Each row below holds a small network's activations on one input, seen along a few directions.
Each table varies a few parts of the input and shows all the possible inputs, shuffled.
Descriptions start from the smaller parts, as in this example, which fits no table here: one of 4 places along a line, together with either a single point or one of 11 places along a line or (one of 2 separate values, together with one of 8 places around a ring).
Shared parts are said once, and a part with two or three values counts as separate values.

Other details of the inputs vary at random and push rows far along two fixed directions, the same in every table; ignore that.

Rows:
r1: [ 20   8   5 -11  26  -9  -1   4  11 -19 -12   0]
r2: [ -5   7  -7   5 -11   6   4 -10  -3  23   3   3]
r3: [ 19 -21  15  23   2  -5  16 -32  -8   0  14  25]
r4: [-35  17 -21 -21 -12   4 -10  37   1   5 -12 -28]
r5: [-13  -4   4   6 -16   4   5  -3 -19   9   3   3]
r6: [ 11   0   2  -9  22 -11   1   5  21 -27  -8  -1]
r7: [ 16  -6   8   0  12   1  -7   5  18 -26  -4   2]
r8: [ 19  11   7 -20  24  -3  -3  12  14 -24 -15  -1]
r9: [-20  15 -23 -10  -7   1 -20  38 -20   8 -15 -32]
r10: [ 19 -11   8  15  10  -3  17 -39   3   9   6  26]
r11: [ 16 -17  15  16   4   6  13 -41  -8   0   1  27]
r12: [-17 -14  -8  17 -11   2   5 -17 -11   9   2   2]
r13: [  7   1 -11   2   4  -1 -10  12  -8   1  -4 -10]
r14: [-17  -8  -1  -3  -6   3  -4 -17   2  12  13   1]
r15: [-13  -6 -11   8  -7  -1   9 -11   3  14   5   3]
r16: [ 21   3   8  -6  18 -13   4   9  11 -17   2   4]
r17: [ 12  12 -11  -8   5   1 -20  30   1 -10  -8 -19]
r18: [ 15   4  15 -20  19  -9 -11  10   9 -20   8  -2]
r19: [ -6  -6   2  13 -14  12   1 -17 -13  20   0   7]
r20: [  9  11  -4  -7   0  -3 -15  36  -1 -15  -1 -17]
r21: [-18   0 -12   7 -18   5   6  -8   4  19   7   0]
r22: [ 14 -14  18   5  10   2   6 -47   0   9  14  25]
r23: [ 19 -10  -2   6  16  -6  -4   4  12 -24   0   0]
r24: [-40   8 -16  -3 -27  11  -1  10  -2  29  -1 -15]
r25: [ 20   1  15  -5   9  -2  -7  16   7 -23  -3   0]
r26: [-16   2   1   3 -10  -5  12  -6 -12  15   3   3]
r27: [-15   4   7   2 -17   5  10  -6  -5  20   6   6]
r28: [-20 -10  -6   9 -15   8   3 -10  -9   8   0   2]
r29: [-30  14 -14  -1 -29   4   1  16 -14  32   7 -13]
r30: [ -7 -10   4  15 -11  -2   9 -14 -20  10   6   7]
r31: [ 24  -6   2   4  14  -3  -7   4  19 -29   1   2]
r32: [ -3  18  -4 -17   3   5 -10  23   7   2 -12 -15]
r33: [ 14   5  16 -14  15  -6   7   7  10 -22  -4   7]
Description of these inputs: one of 3 separate values, together with either a single point or (one of 2 separate values, together with one of 5 places around a ring).
The inputs of r15 and r10 match in every part but the choice among 3 separate values. If r14 is changed in the same way as r15 into r10, which row does it become? -> r22
List by row number the other rows that have the choice among 3 separate values in common with r30. -> r3, r5, r16, r18, r20, r25, r26, r27, r29, r33
Change only the choice among 2 separate values in r12. List by row number the other rows that result. -> r6
Change only the choice among 3 separate values in r19. List by row number the other rows that result. -> r7, r25

Rows:
r34: [ 25   2  14 -16  32  -9  14   7  26 -25 -18   8]
r35: [  4  16 -21 -22  21 -17  -5  39  24 -34 -18 -27]
r36: [ 11  13 -15   6   7  -8 -14  22  -3   6   0 -17]
r37: [ 16 -17   5   4  10  -1  -4  -8  30 -11   9  10]
r38: [-21  30 -17 -25  -2   0  -4  18   8  17  -3 -18]
r39: [ 24 -21  12 -10  42   1 -10 -23  18 -31 -13  10]
r40: [-56  -7 -34  19 -39  10  16  -1 -20  51  -3 -13]
r41: [-53  -8 -20  27 -50  13   3  -2 -29  33  -3  -9]
r42: [ 16  -4   2  11   1  -8 -14   1  -1   4  13  -3]
r43: [ 24 -29  26  31   0   7  13 -44  11 -25  15  29]
r44: [ 40   2  21  -1  25  -3  14 -12  20 -32 -20  17]
r45: [ 40 -15  11  29  16   5  11 -43  25 -17   3  29]
r46: [ 16  -9 -10  24  -4   5   9 -25  -7  14  13  19]
r47: [ -3 -21  30  10  -4   8  24 -41   4  10  18  32]
r48: [  7 -25  19  31 -10  -2  12 -34 -17  10  26  18]
r49: [-12  -4   8   6 -18   3  16 -12 -28  16   4  18]
r50: [  1  22 -14 -19   1  -1  -2  39 -14  -1 -18 -18]
r51: [  8  19  12 -26   9   5 -22  47  12 -35 -12 -22]
r52: [  2  -2  11   0   7  -6  33 -41   8   7  -1  23]
r53: [ 10  12  10 -13  -1  -5 -14  13  -5  12   7  -8]
r54: [ 10  -1  12  12   1  -8  22 -24 -19  20  -2  15]
r55: [  1   3 -10   2 -10   7 -24  19  14  -7  -2 -16]
r56: [-21   6 -14   5 -13 -12 -11  37 -25   3  -4 -24]
r57: [-34   7   2   6 -26  -3   7   5 -40  36   1  -5]
r58: [ 10  12   8 -31  17  -1 -17  31  29 -14  -5 -11]
r59: [-46  -9 -22  19 -52  16   0   4 -42  41  22 -12]
r60: [-21  12 -16   6 -28  15   8  -9 -28  52   8   4]
r61: [ -2   3  -7 -15  18 -11 -12  52  19 -40 -15 -21]
r62: [-24  16  -1 -10 -16   6  -7  30 -10  -1 -18 -15]
r63: [ 39 -13   0  14  18  -9  14 -10   4 -26  -5  17]
r64: [-41   8  -8  -9 -32   7   3 -18  -6  47  15  -1]
r65: [-23  -5 -20  28 -26  -4  13  -9 -33  41   1  -7]
r66: [ 16 -31   8  16  10  11   4 -60 -23   5   4  29]
r67: [-34  -5 -27  17 -47  15  -8  -2 -29  50  19  -8]
r68: [ 19 -16   5  22  13  -5  24 -61  24   1  17  35]
r69: [  9   9  18 -22  24 -16   7   5  19 -35  -7   9]
r70: [ 16 -27  14  16  15  14  -4 -58  -3 -10 -10  23]
r71: [  2   6  -9 -31  35  -5 -25   9  12 -32 -17 -18]
r72: [ -6  15  10 -30   8  -6  -5  21  14 -21   4 -12]
r73: [ -8  31 -13 -11  -3  -2 -14  32 -16  27  -5 -23]
r74: [-25 -13  -3   9 -20   0  10 -22   0   9  22   4]
r75: [-42   5   2   6 -41   8   2   1 -44  52  17 -11]
r76: [ 24  22   1 -34  13  -1 -26  47   9 -21  -4 -17]
r77: [ -1  10  10 -26  19  -8  -3  36  15 -27 -16  -7]
r78: [ -6   1 -15   0  -7  -5  -9  35 -15 -16  -5 -12]
r79: [ -5   6 -20  -2   7   2  -7  21  19   3  -4 -14]
r80: [ 36  -2  23  12  16   8  15 -42  19  -7  -1  32]
r81: [ 17 -16   8   8   8  -7   7 -39  28 -10  20  23]
r82: [-18   5 -17 -10   4   2 -31  18 -33  13 -14 -32]
r83: [ 13  11   6 -12  23   1   2   4  24  -3  -6   6]
r84: [ -4   6 -21   5  -6   1  -6  26   4  -9 -22 -22]
r85: [ 11 -13  10   4  18 -17  13 -17  20 -35   3  18]
r86: [ 16  24   6 -29   9   5 -29  42  22 -24 -14 -22]
r87: [ 14 -38  25  25   4   2  23 -48  16 -11  23  35]
r88: [  7  16   6 -27   5   2 -14  45  -7 -21   1 -17]
What do these inputs look like to the network? -> one of 5 places along a line, together with either a single point or (one of 2 separate values, together with one of 5 places around a ring)
The inputs of r87 and r74 match in every part but the place on the line of 5. If r61 is changed in the same way as r87 into r74, which row does it become? -> r85
Change only the place on the ring of 5 in r75. List by row number the other rows that result. -> r53, r54, r57, r73
Change only the choice among 2 separate values in r55. List by row number the other rows that result. -> r86
List by row number the other rows that have the place on the line of 5 in common with r76. -> r46, r49, r50, r59, r60, r63, r66, r67, r78, r88
